These are the activations of a small neural network, seen along a few directions. Each row is one input.
Each table varies a few parts of the input and shows all the possible inputs, shuffled.
Descriptions start from the smaller parts, as in this example, which fits no table here: ring(8) and (point or ring(9) or (values(3) and line(4))).
Shared parts are said once, and a part with two or three values counts as separate values.

Other details of the inputs vary at random and push rows far along three fixed directions, the same in every table; ignore that.

Rows:
x1: [ 29.5   8.2   3.5 -12.9 -37.0  18.3  -9.1 -21.3  20.9  -7.1  -4.6]
x2: [ -1.0 -25.4  14.5  26.5   0.8  11.6  12.4  40.1   1.0 -31.1  -0.3]
x3: [  1.8  17.2  16.2  12.5  28.5  13.5 -18.0  -9.2 -27.8  24.5 -12.2]
x4: [ -9.2  -3.0   6.0  -2.6  31.8  15.0 -15.4 -16.6 -19.8  36.4   7.5]
x5: [ -9.4 -29.9 -15.1   8.1  24.3   6.5  15.0  26.0  15.3 -26.0   5.1]
x6: [-21.1   7.1  13.0   6.0  16.3   3.4 -14.4  -2.4 -20.0  44.7 -10.5]
x7: [  2.2 -15.0  -3.2  23.9  12.8  15.7  14.2  27.8  12.7 -32.2 -13.9]
x8: [ -2.7 -15.9  -2.1  26.3   8.9  20.1  20.0  24.0  11.5 -30.5 -11.1]
x9: [ -2.4  23.5 -16.7  -5.8  -2.5 -69.0  24.6 -18.5 -26.1 -22.2  38.9]
x10: [  1.0  33.8  -4.2   1.6  -3.1 -60.3  27.9 -23.5 -26.9 -32.0  36.8]
x11: [-17.4  22.5  -6.8  -6.6 -10.8 -74.5  23.2 -14.1 -19.6 -15.2  32.8]
x12: [  0.1  41.1   2.6  11.2 -12.2 -60.6  25.5 -18.3 -28.5 -31.7  23.2]
x13: [ 15.6  -8.5 -14.8 -34.2 -34.7   5.2 -11.0 -13.7  24.3   9.3   1.4]
x14: [-10.8 -28.0 -16.0   5.8  24.0   8.1  15.2  26.5  14.2 -27.5   4.5]
x15: [ 21.8  -9.3  -8.5 -32.6 -29.8  17.1 -12.1 -24.5  28.8   1.6  11.7]
x16: [-18.9 -30.5 -13.4   5.9  16.3  -0.7  14.2  33.3  17.7 -18.4  -3.5]
x17: [  3.6  14.9  13.6  15.2  27.0  13.7 -15.3 -10.1 -29.3  27.4 -11.7]
x18: [  3.0  10.5   2.3   6.5  -7.7  -1.9  -3.2   1.3  -5.9   7.9 -13.1]
x19: [ 37.0  -0.3  -7.7 -26.0 -26.7  21.1 -11.9 -23.6  23.6  -5.7   4.3]
x20: [ 24.7   8.3  -0.8 -16.2 -42.9   9.0 -13.3 -10.2  22.6   1.2 -14.2]
x21: [  7.5   4.7  29.8  13.2  16.0   8.2 -24.4   4.8 -37.0  27.4  -1.7]
x22: [-12.9   0.7   8.8  -3.4  35.4  10.7 -16.3 -15.1 -21.2  32.3   8.4]
x23: [ 18.0   9.7   2.8 -16.6 -45.4  13.1 -10.2 -13.1  22.8   0.1 -11.9]
x24: [  2.4   9.6   9.6   3.2  38.5  14.7 -16.0 -14.2 -26.4  25.0   1.0]
x25: [-25.9 -19.8  -4.6  14.3   4.0   3.1  17.3  36.8  18.3 -17.7 -12.0]
x26: [ 15.8  -7.5 -12.3 -38.9 -35.3   9.0 -15.6 -13.4  28.6   7.6  -0.4]
x27: [  0.8   5.9  14.9   5.2  33.7  19.7 -15.3 -18.8 -20.8  27.7   3.2]
x28: [ -9.4 -13.5  -3.9  20.5   4.7  10.5  13.1  36.2  14.6 -25.1 -21.2]
x29: [-16.3   8.0  12.0   3.7  20.3  -1.0 -20.2   1.4 -18.7  42.9 -13.2]
x30: [ 30.3   0.1  -6.5 -21.8 -28.6  21.4  -4.2 -26.7  19.6  -5.1   8.4]
x31: [-14.1   6.2   8.4   2.3  16.7   4.9 -19.1   0.4 -18.7  45.6 -14.7]
x32: [-13.4 -15.4  -1.9  25.7   1.4  11.0  19.7  31.9  13.2 -22.6 -17.0]
x33: [-25.6 -29.0  -9.7   5.6  14.0   3.4  17.2  30.4  17.8 -19.4  -1.3]
x34: [ 19.6   7.8   3.7 -14.4 -45.4  11.5 -10.4 -13.6  24.1   1.4 -11.3]
x35: [  1.1 -21.7 -13.1  17.0  23.4  14.8  21.0  23.1   8.7 -31.5   0.5]
x36: [-14.6  34.1  -6.8  -1.5 -17.4 -75.5  20.4  -3.7 -22.3 -14.5  18.4]
x37: [  9.9   0.8  -1.5 -24.0 -45.2   5.5 -11.0 -10.2  28.7   9.9  -6.3]
x38: [-20.6  -2.3   7.7  -3.0  25.8   3.8 -14.4  -8.8 -20.1  42.7   0.2]
Description of these inputs: values(2) and (point or (values(3) and ring(6))).
Q: Changing only the values(2) part turns x17 into x8. The same change can be made to x9. Which row results?
A: x4
Q: Change only the values(3) part in x12. List by row number the other rows that result.
A: x1, x8
Q: Change only the values(2) part in x32. List by row number the other rows that result.
A: x18
Q: Change only the values(3) part in x5. List by row number the other rows that result.
A: x9, x14
Q: Change only the values(2) part in x2. List by row number the other rows that result.
A: x21
